These are the activations of a small neural network, seen along a few directions. Each row is one input.
Each table varies a few parts of the input and shows all the possible inputs, shuffled.
A made-up example of a description, with smaller parts first: ring(8) and (point or (values(2) and line(4)) or ring(9)).
Shared parts are said once, and a part with two or three values counts as separate values.
In the rows, 128 means zero.

Table:
R1: [185 149  75 168 181 160 182 185  98 151 154 134 202 154  96]
R2: [149 149 123 165 189 195 150 114  86 151 109 178 222 182  75]
R3: [ 88  90 160  35  24  93 156 106 145 126 143  99  60 101 142]
R4: [125 194 117 177 224 170 163 170 132 123 116 158 191 162 127]
R5: [157 198  94 181 207 143 158 191 129 124 140 123 186 119 129]
R6: [176 164 110 186 143 170  97  90  77 139 130 162 198 181  84]
R7: [150 148  93 169 199 196 193 153 101 154 138 164 207 180  84]
R8: [ 59 134 179  51  49  83 126 122 172 104 126  91  51  68 177]
R9: [129  34 129  57  57 116 130  95 135 144 107 109  32 121 154]
R10: [164 176 101 173 181 103 116 160 127 109 157 135 184  95 133]
R11: [133  88 163  64  74  95 103  99 173 121 105  90  28  79 181]
R12: [145 208 136 191 180 146  66 103 113 110 118 150 179 154 108]
R13: [127  94 135 208 118 147 157 160 102 131 134 130 203 157  70]
R14: [152  40 142  52  50 119 123  99 143 151 118 111  39 102 145]
R15: [ 53 116 158  53  71  78 115 104 179 116 120  91  38  92 179]
R16: [189 141 108 173 152 121  90 118  86 122 167 155 165 160  79]
R17: [190 130  82 163 160 118 147 148  91 136 171 145 195 124  95]
R18: [ 96 140 154 216 153 134 129 173 128 107 118 112 195 126 104]
R19: [ 73  76 138  50  42  97 136 107 139 148 126 111  46 111 144]
R20: [160 185 126 181 180 108  59 133 119  96 153 140 159 133 115]
R21: [104  79 144  62  84  97 106  98 171 115  96  94  22  96 186]
R22: [121 193 141 175 217 181 123 123 120 126  97 166 211 151 109]
R23: [ 89  52 124  57  52 108 137 107 137 146 118 117  34 128 163]
R24: [ 58  94 140  66  83  95 110 113 169 122 108 105  24  96 194]
- What do these inputs look like to the network? => values(2) and (point or line(5) or ring(6))
- Changing only the values(2) part turns R11 into R14. The same change can be made to R5. Which row results? => R1
- Start at R7 and move only the ring(6) part, one step at a time. The first step leads to R1. Which rows follow, in order? => R17, R16, R6, R2

Table:
R25: [234 164 159 136 193 145 126 114 117 118 125 133 168  82 106]
R26: [148  54 143  96  94 130  90  81 104 145 112 121  77 153 119]
R27: [ 98  69 118  66  67 120 190  98 135 146 125 145 121 129 124]
R28: [169 116  70 185 212 116 158 179 113 142 139 153 140 148 110]
R29: [132  91 135  69  85 126 106  74  96 151 136 132  85 166 113]
R30: [171 143  76 182 135 138 142 176 114 149 212 128 209 140  93]
R31: [152 164 126 190 111 139 123 157  82 124 163 129 238 162  74]
R32: [108 162 142 205 199 207 120 119 128 140  96 160 173 147 140]
R33: [ 96  99 123  59  84 132 187 138 136 176 120  91 106 105 130]
R34: [ 63 159 167 106 117  81 122 154 162 114 149 113 102 104 160]
R35: [155 126 116 131 106 105  55  78 136 118 109 118  74 101 157]
R36: [ 94 188 148 182 157 159 118 118 128 111 116 153 211 171  51]
R37: [217 199 151 106 186 143 141 107 108 123 150 143 177  94 100]
R38: [ 98 144 149  86  84 133 196 170 151 136 122  90  75 119 143]
R39: [131 147 123 125 114  97  56 123 148 100 108 114  83  79 166]
R40: [170  91 131 125  96 123  79  62 139 128 122 116  71 156 143]
R41: [113  63 130  89  92 134 172 144 145 171  95  81  98  93 136]
R42: [138 161 108 101  98 102  70  72 128 124 134 128  82 113 150]
R43: [152 152  62 154 205 113 173 172 105 148 163 163 148 161 103]
R44: [ 80 110 157 119 130 106 169 145 156  84 114  72  91  91 164]
R45: [111 150 156 207 167 165 100 126 135 106  92 139 202 158  56]
R46: [ 81 122 175 134 126  86 106 161 169 109 124 101  94  91 165]
R47: [115 107 157 114  94 137 180 177 158 131  97  78  68 106 148]
R48: [ 73 158 143 103 121  73  81 129 155 102 153 135 115  96 167]
R49: [168 131 138 215 117 127 119 154  63 124 125 124 226 159  85]
R50: [ 62 146 149  88 123 104 184 138 148  90 139  82  98 103 158]
R51: [ 96 199 127 163 184 193 131 120 124 127 108 189 186 166 122]
R52: [143 143  84 157 211 171 145 164 126 136  81 167 167 164 155]
R53: [114 185 115 100 102  91  73 115 142 104 133 127  91  93 162]
R54: [186 104  76 213 148 135 131 170  98 122 183 122 192 128  91]
R55: [ 90 121 151 131 130  77  65 136 162  97 129 123 107  83 172]
R56: [153 128 123  97  86 119  95  55 132 134 146 128  79 169 137]
R57: [119  70 135  65  71 140 144 107  99 149 152 156  85 150 114]
R58: [115  32 126  93  76 124 174 105 143 141 101 133 114 116 129]
R59: [126 178  77 126 204 169 160 157 118 142 106 177 175 176 148]
R60: [135  33 144  92  80 144 128 114 106 143 128 144  77 137 119]
- Changing only one part turns R58 into R27. The same change can be made to R32. Which row results? => R51
- What do these inputs look like to the network? => values(2) and (point or ring(6) or ring(11))
- Start at R45 and move only the ring(6) part, one step at a time. The first step leads to R49. Which rows follow, in order? => R54, R28, R52, R32
- Which other rows does R58 become when the ring(11) part takes its other values? List them by row number. => R26, R35, R39, R40, R41, R44, R46, R47, R55, R60
- Which other rows does R57 become when the values(2) part takes its other values? List them by row number. => R60

Table:
R61: [141 132 124 144 142 156 110 101 116 135 113 150 141 156 117]
R62: [ 98 165 133 142 148 115 122 150 146 110 131 123 135 113 145]
R63: [123 168 127 136 156 101 120 160 152 106 138 110 123  89 156]
R64: [125 135 120 131 151 152 177 151 118 141 128 138 162 144 110]
R65: [131 144 146 146 131 138  95 101 122 120 117 139 143 139 117]
R66: [135 154 130 144 129 114  75 105 125 113 135 138 130 130 131]
R67: [111  52 146  43  37  98 112  79 144 138 121 106  28 110 155]
R68: [160 157 123 138 136 100  73 115 131 109 141 125 118 105 142]
R69: [162 123 117 134 132 151 130 105  99 145 135 152 155 159  97]
R70: [149 105 102 150 141 136 184 177 109 144 145 124 168 137 102]
R71: [ 94 155 149 144 149 139 142 146 142 117 113 125 149 122 131]
R72: [ 74  68 149  43  56  99 160 126 164 133 116  88  31  96 170]
R73: [105 141 128 140 162 156 156 145 135 132 108 137 147 140 130]
R74: [185  94 100 153 122 137 137 132  90 148 151 139 162 152  88]
- Changing only one part turns R62 into R66. The same change can be made to R72. Which row results? => R67
- What do these inputs look like to the network? => values(2) and (point or line(6))

Table:
R75: [ 47 144 166  90 118  87 157 191 188  98 116  79  61  56 200]
R76: [107 159 152  82  85  80  57  96 161  97 131 104  51  72 177]
R77: [132 188 121 169 198 167 113 120 128 124 105 149 162 159 120]
R78: [214 131  96 159 140 159 130 131  75 157 159 166 189 174  76]
R79: [103 185 135 173 182 142 151 159 123 111 130 140 192 154 120]
R80: [156 121  85 163 163 153 204 176  93 161 154 156 203 164  93]
R81: [ 57 109 148  89  81 112 153 131 163 120 121 107  81 115 149]
R82: [167 142 122 165 129 161 104 113  84 138 132 157 200 170  76]
R83: [154  52 145  98  44 109  70  59 107 127 124 123  80 138 109]
R84: [172 167 133 204 140 131  44  89 101 106 128 148 174 157  96]
R85: [ 85  76 133  72  84 115 176 124 133 140 120 113  93 128 118]
R86: [138 231 130 163 219 135  83 140 151 101 110 151 150 112 168]
R87: [ 43  96 167  96  97 123 193 168 179 127 115  87  85  96 157]
R88: [129 134 148 101 106  61  23  63 155  85 139 104  49  68 180]
R89: [153  61 102  66  95 144 171 101 132 170 121 133  57 134 126]
R90: [135 223 130 179 183 117  60 118 137  95 152 143 168  91 147]
R91: [ 72  57 155  75  96 130 213 163 150 140 118  91  98 111 132]
R92: [128  90 145 112  53  92  46  59 129 115 119 110  68 127 139]
R93: [124  53 104  70  82 125 204 140 135 152 148 115  93 119 130]
R94: [118  68 152  77  55 126 109  82 118 147 137 135  88 137 117]
R95: [191 119 128 185 149 142  66  88  74 127 143 166 191 177  74]
R96: [166  53 108  70  62 122 138  89 117 162 160 128  82 125 115]
R97: [ 99 119 126 175 164 165 204 207 119 140 124 129 209 147  89]
R98: [204 133  83 148 184 190 167 135 101 157 122 165 177 171  98]
R99: [141 183 123 179 156 137  80 108 107 124 139 141 182 153 103]
R100: [ 99 224 118 173 205 108 120 172 146  83 139 122 171  92 157]
R101: [ 68 150 138  77 107  69 118 147 182  98 121  91  72  68 195]
R102: [ 93 159 138  70 141  99  86 103 180 101 105 109  31  75 196]
R103: [236 108  89 182 139 141 104  93  69 152 152 160 189 166  75]
R104: [172 203 130 193 194  85   9 101 123  87 151 145 160 108 142]
R105: [121  50 125  75  86 133 238 183 143 153 132  91  88 109 130]
R106: [ 83 210 130 186 197 117 154 220 157  91 122 100 173  78 163]
R107: [151 149 115 159 178 184 139 125  98 151  97 171 183 178 100]
R108: [118 142 114 167 156 156 174 164  95 141 120 150 214 165  98]
R109: [ 96 116 143  77  97 135 115  93 156 127  85 116  59 131 162]
R110: [100 113 154  88  57 109  86  84 134 132 123 116  75 129 151]
R111: [112  79 136  64 108 142 140  88 131 155  98 136  68 143 134]
R112: [147 108 101 168 175 163 230 226 110 158 150 137 199 152  89]
R113: [200  45 115  95  47 103 103  67  99 150 145 123  65 134 103]
R114: [ 87 172 140 187 169 151 184 207 138 118 112 112 190 134 118]
- Changing only one part turns R92 into R113. The same change can be made to R109. Which row results? => R89
- Changing only one part turns R81 into R85. The same change can be made to R77. Which row results? => R107
- What do these inputs look like to the network? => values(2) and line(4) and line(5)
- Which other rows does R111 become when the values(2) part takes its other values? List them by row number. => R107
- Which other rows does R100 become when the line(4) part takes its other values? List them by row number. => R79, R80, R108

Table:
R115: [ 10 117 186  56  82  98 137 128 201 104  89  84  28  76 199]
R116: [155  32 112  45  41  88 166 132 126 156 157  92  51  96 138]
R117: [163 120 106 188 146 155 170 161  78 146 154 147 225 170  60]
R118: [153 177 127 182 166 111  50 117 130  98 132 138 149 116 135]
R119: [137 178 145 119 125 116  21  46 136 102 110 146  87 132 155]
R120: [119 121 134  64  91  48 103 139 173 102 150  82  35  47 190]
R121: [132 216 124 211 195 119 107 173 125  96 148 132 204 124 117]
R122: [ 58  29 151  35  48 134 202 122 157 155  94  96  40 122 154]
R123: [191  86 109 163 116 151 114 107  82 151 138 149 164 167  79]
R124: [170  82 126  98  81 154  85  36  92 155 122 164 107 177  98]
R125: [144 141  96 176 203 198 222 182  95 161 125 161 231 177  78]
R126: [104 237 119 199 242 164 157 192 141 112 117 145 213 132 133]
- Changing only one part turns R126 into R121. The same change can be made to R125. Which row results? => R117
- What do these inputs look like to the network? => values(2) and line(6)
- Which other rows does R115 become when the values(2) part takes its other values? List them by row number. => R122

Table:
R127: [105  70 146 129  67 114 147 147 123 127 144 103 114 132 112]
R128: [160 114 102  94  90 143 120  84 100 160 133 142 102 154 126]
R129: [131 222 134 151 151 116 108 144 124 101 155 118 157 106 127]
R130: [169 102  90 156 127 109 120 138 107 134 155 133 120 138 109]
R131: [137  90 139  74  87 142 131  84 115 159 136 135 107 148 115]
R132: [150 123 115 102 136 129 165 154 120 139 130 136 134 113 131]
R133: [167  82 101 127  98 106 132 143 110 147 162 136 120 116 129]
R134: [108  89 163  88  65 150 140  83 125 144 122 130 106 150 112]
R135: [126 129 148 108 119  95  92 116 169 100 106  96  61  82 177]
R136: [119 138  90  97 132 134 172 150 129 137 129 141 133 136 146]
R137: [124 161 131 182 166 167 122 150 126 133  93 128 162 140 113]
R138: [109 113 153  80 103 112  61  53 156 124 111 114  38 106 168]
R139: [ 49 125 148 113 105 134 198 156 145 136 112 123 123 138 136]
R140: [123 190 130 126 103 117  74  64 106  98 150 142 141 143 119]
R141: [120 109 119 197 135 135  94 135 113 117 114 132 164 147 106]
R142: [ 80 104 163 110 110 139 184 151 136 129 112 107 129 113 116]
R143: [134 142 101 117 171 140 161 144 137 131 138 154 140 140 129]
R144: [167 141 114 174 160 139 125 139 113 125 117 117 153 146 123]
R145: [130 163 141 148 119  69  74 139 116 108 165 135 161 111 114]
R146: [116 118 141 150 126 166  90  71 112 125  90 163 157 166  99]
R147: [119  91 157 112 100  83  70 123 160 103 133 113  53  83 176]
R148: [167 111 116 110 127 144 113  77 106 148 136 160 112 160 103]
R149: [127 155 117 150 179 158 143 152 131 131 122 144 159 154 141]
R150: [137  65 126 111  94 107 139 144 123 144 161 116 120 118 115]
R151: [159 134 110 127 174 142 151 143 122 134 130 133 135 122 112]
R152: [ 63 146 153  99 142 107 116 128 183 106 101 124  66  93 196]
R153: [143  93 128 102 113 117 162 139 136 140 139 110 131 111 118]
R154: [147 129 115 139 127 157  97  79  95 130 106 143 134 182 113]
R155: [ 78 126 113  95 126 129 181 152 136 141 125 121 127 139 136]
R156: [111  87 157 117  91 124 169 141 143 129 125 105 132 115 115]
R157: [147 198 145 144 141  87  95 134 130 113 149 126 168 101 119]
R158: [115 107 131  91 130 134 173 149 129 137 125 110 134 110 120]
R159: [ 99 136 163  99 141 112 107 126 167  99  95 106  69  73 183]
R160: [168 117  98 120 117 118 152 141 116 141 138 120 125 121 131]
R161: [156 150 131 159 180 153 135 155 118 132 115 130 156 138 124]
R162: [140 143 123 191 153 153 113 131 127 125 100 124 166 138 111]
R163: [ 86 159 127 176 171 171 129 147 142 136 105 147 166 151 127]
R164: [157 101 115 177 141 122 107 140 105 121 136 135 154 144 119]
R165: [178 120 107 139 156 123 142 131 127 134 141 134 134 124 110]
R166: [101 227 120 142 149 120 116 140 138 101 162 131 159 122 144]
- Changing only one part turns R132 into R160. The same change can be made to R137. Which row results? => R162
- What do these inputs look like to the network? => line(5) and (values(2) or line(6))
- Which other rows does R136 become when the line(6) part takes its other values? List them by row number. => R139, R143, R149, R155, R163

Table:
R167: [107 140 160 117 134 151  96  80 138 122  86 143 104 142 135]
R168: [148 138 115 175 142 149 110 120 101 132 126 144 175 166 101]
R169: [133 200 137 145 149  57  37 134 162  75 152 106  98  61 177]
R170: [170 132 122 158 130 142 132 123  95 139 151 141 174 151  85]
R171: [173 102 107 102  99 105 101  96 106 136 150 144 111 132 116]
R172: [158  99 106 128 128 123 180 173 120 140 141 106 145 109 118]
R173: [175 101  89 135 143 131 160 160 109 148 154 125 135 135 118]
R174: [176 120  92 136 142 123 143 139  96 142 158 144 164 143  98]
R175: [143 121 130 141  99 130  67  76 110 125 118 144 121 155 118]
R176: [113 157 145 150 176 171 139 126 129 128  94 145 157 153 118]
R177: [ 81 144 155  94 124 146 126  94 148 122  97 131 100 133 156]
R178: [105  80 134 102  90 102 148 136 145 127 131 108  85 110 139]
R179: [140 219 121 180 188  75  82 179 154  80 157 114 154  70 159]
R180: [ 82 151 126 121 149 149 185 165 147 136 116 123 138 128 136]
R181: [118 125 147 131 120 149  73  70 128 127 107 152 123 144 127]
R182: [ 77 132 142  86 107 129 143 119 157 132 109 119  85 119 154]
R183: [172  83 104 102 100 111 118 117 119 143 146 125  82 124 136]
R184: [ 81 124 138 127 131 133 187 183 135 130 126 109 147 125 128]
R185: [124 144 132 166 162 167 116 115 119 133 114 156 175 154 110]
R186: [110 100 118 137 131 121 190 180 134 131 138 111 137 120 121]
R187: [ 88 163 138 130 164 164 168 140 138 127 103 139 153 141 138]
R188: [166 114 137 123  87 125  90  79 104 132 145 138 121 141 102]
R189: [ 76 105 154  94  89 113 144 138 145 127 119 108  94 114 147]
R190: [153  79 123  93  87 105 138 129 130 136 135 100  93 102 136]
- Changing only one part turns R178 into R186. The same change can be made to R171. Which row results? => R174
- What do these inputs look like to the network? => values(2) and (point or ring(11))
- Which other rows does R180 become when the values(2) part takes its other values? List them by row number. => R182
